These are the activations of a small neural network, seen along a few directions. Each row is one input.
In each table, some parts of the input vary, and every possible input appears once, in random order.
A made-up example of a description, with smaller parts first: line(4) and (point or line(9) or (values(3) and ring(8))).
Shared parts are said once, and a part with two or three values counts as separate values.
In the rows, zero is written as 128.

Table:
R1: [140 111 126 112 101 148 120 104 140 119 128 147 112 103 119 113 131 136
 147 151]
R2: [117 134 115 138  93 130 113 125 133  90 129 129 143 133 126 146 139 136
 117 151]
R3: [155 112 150 132  96 118 121 128 127 124 138 142 111 134  97 134 148 114
 108 133]
R4: [105  95 174 102 200 122 179  87 145 222 122  83 175 174 131 181 112 162
 186 111]
R5: [ 65 133 168 131 188 130 192 106 133 208 109  46 238 190 154 192  77 157
 156 116]
R6: [158 120 152 135 109 110 127 137 120 131 137 145 105 137 100 128 146 106
 102 119]
R7: [107 138  93 130 124 151 111 131 131 105 121 133 134 112 154 118 121 146
 144 140]
R8: [156 130 139 129 147 101 135 147 110 152 137 142  94 122 121 104 139 101
 105 100]
R9: [125 136 124 149 103 111 118 143 122  97 138 123 137 145 119 150 140 121
 105 132]
R10: [130 153 119 137 155  99 129 166 104 119 129 123 120 133 137 119 133 105
  96 103]
R11: [119 147 105 135 148 127 119 148 120 111 123 127 126 118 147 114 123 121
 120 118]
R12: [137 116 119 112 117 154 120 109 140 130 128 144 104  98 129  99 121 137
 155 139]
R13: [145 108 138 120  86 133 115 107 140 116 135 144 118 119 103 131 141 128
 127 152]
R14: [139 121 124 115 133 148 125 118 137 140 126 146  94 100 132  96 122 128
 144 130]
R15: [114 137 101 127 107 143 114 123 133  91 122 130 143 119 140 127 126 145
 135 146]
R16: [113 145 100 126 139 141 116 140 129 106 120 129 126 113 150 110 117 134
 133 128]
R17: [146 123 130 125 141 134 127 129 127 144 128 146  95 107 130  99 130 116
 128 119]
R18: [131 145 129 149 117 104 124 155 114 100 134 124 130 149 118 143 137 111
  97 117]
What do these inputs look like to the network?
Answer: values(2) and (point or ring(8))
The inputs of R8 and R10 match in every part but the values(2) part. If R3 is changed in the same way as R8 into R10, which row does it become?
Answer: R9

Table:
R19: [ 73 137 113 127 179 170 153 125 113 185 103  95 195 113 182 127  81 149
 159 127]
R20: [142 160 195 144 179  25 179 169  85 190 147  76 188 210 100 181 133  80
  63  56]
R21: [ 66 129 117 134 150 159 150 111 128 173 113  89 202 128 168 159  89 153
 158 143]
R22: [ 75 141 114 112 175 140 145 104 149 127 108  80 197 167 164 176 117 180
 183 135]
R23: [159 106  93 139  58 130  67 138 119  78 156 180  66  64 106 100 167  93
  97 163]
R24: [129 100 172 104 217 116 173 114 138 215 126 104 125 155 130 131 112 141
 160  90]
R25: [153 183 124 177  89  80 116 207  94  66 135 127 115 171 100 112 137  82
  28  90]
R26: [ 82 144 109 112 191 141 145 117 149 137 102  88 176 147 169 143 100 172
 177 123]
R27: [130 106 170 100 213 112 168 108 149 200 121 100 134 164 128 149 118 152
 167  90]
R28: [154 129 137 126  63 145 115 115 147  78 126 151 123 138 104 117 137 146
 119 148]
R29: [111  90 179 129 154 122 174  94 129 221 133  96 171 162 112 179 110 129
 153 124]
R30: [159 140 124 112  92 138 116 122 154  66 119 154 106 137 114 105 141 152
 130 128]
R31: [153 135 129 141  71 157 123 119 136 115 131 152 108 102 118  80 110 120
 111 142]
R32: [165 107  95 124  65 119  69 135 124  46 144 183  68  86 103 113 185 115
 104 160]
R33: [150 123 139 137  53 148 113 114 142  94 132 153 127 128 100 115 129 135
 112 159]
R34: [162 134  82 127  91 141  79 158 104  94 146 184  28  37 129  53 153  77
 104 144]
R35: [ 63 124 124 132 129 147 142 100 139 146 120  78 205 153 154 189 104 164
 159 158]
R36: [159 116  88 134  70 132  74 148 114  88 151 183  50  52 117  83 160  86
  98 158]
R37: [173 125  82 114  91 114  75 137 127  35 137 191  50  87 109  98 187 124
 115 142]
R38: [124 100 173 123 196 130 180 111 119 246 122 107 152 137 146 125 108 131
 148  99]
R39: [170 137  77 111 112 127  79 152 114  69 142 192  22  61 126  63 159  97
 113 128]
R40: [149 127 133 144  58 153 117 114 140 107 136 151 122 115 107 101 115 126
 110 151]
R41: [171 136  79 111 111 117  78 147 123  57 135 192  31  75 122  78 168 112
 116 131]
R42: [160 146 123 116 115 149 118 132 140  97 118 160  77 107 125  56 113 126
 124 113]
R43: [ 69 186 126 176 191  83 157 180  99 113 116  61 203 191 163 192 121 102
  64 106]
R44: [115  97 184 108 164 118 170  94 136 194 125  91 172 179 107 198 129 145
 168 121]
R45: [155 147 126 135  94 161 127 131 127 122 120 151  89  87 133  49  98 112
 113 126]
R46: [117  92 176 126 171 123 179 102 127 234 127 103 161 149 127 160 112 127
 151 116]
R47: [ 60 125 126 135 135 153 147 104 132 165 118  84 209 142 159 177  92 157
 157 152]
R48: [161 101  99 135  54 124  63 134 124  63 149 180  73  78 100 114 179 105
  98 168]
R49: [ 79 141 107 112 199 152 147 122 134 153 105  92 180 137 176 135  88 161
 173 119]
R50: [159 147 119 112 113 142 116 126 153  86 115 157  90 120 125  76 124 140
 131 114]
R51: [158 172  86 195  81  63  69 233  75  22 159 166  64 114 110 108 176  54
  45 100]
R52: [112  91 184 123 148 119 170  91 136 205 130  91 170 170 102 194 118 135
 158 128]
R53: [ 64 132 128 121 143 144 146  99 144 139 114  77 210 165 157 191 113 173
 172 151]
R54: [125 103 175  98 194 112 169 102 146 183 123  91 150 179 114 180 128 156
 173 103]
What do these inputs look like to the network?
Answer: line(4) and (point or ring(8))
The inputs of R40 and R29 match in every part but the line(4) part. If R45 is changed in the same way as R40 into R29, which row does it become?
Answer: R38
Change only the line(4) part in R39. List by row number the other rows that result.
Answer: R24, R42, R49
Change only the ring(8) part in R37. List by row number the other rows that result.
Answer: R23, R32, R34, R36, R39, R41, R48
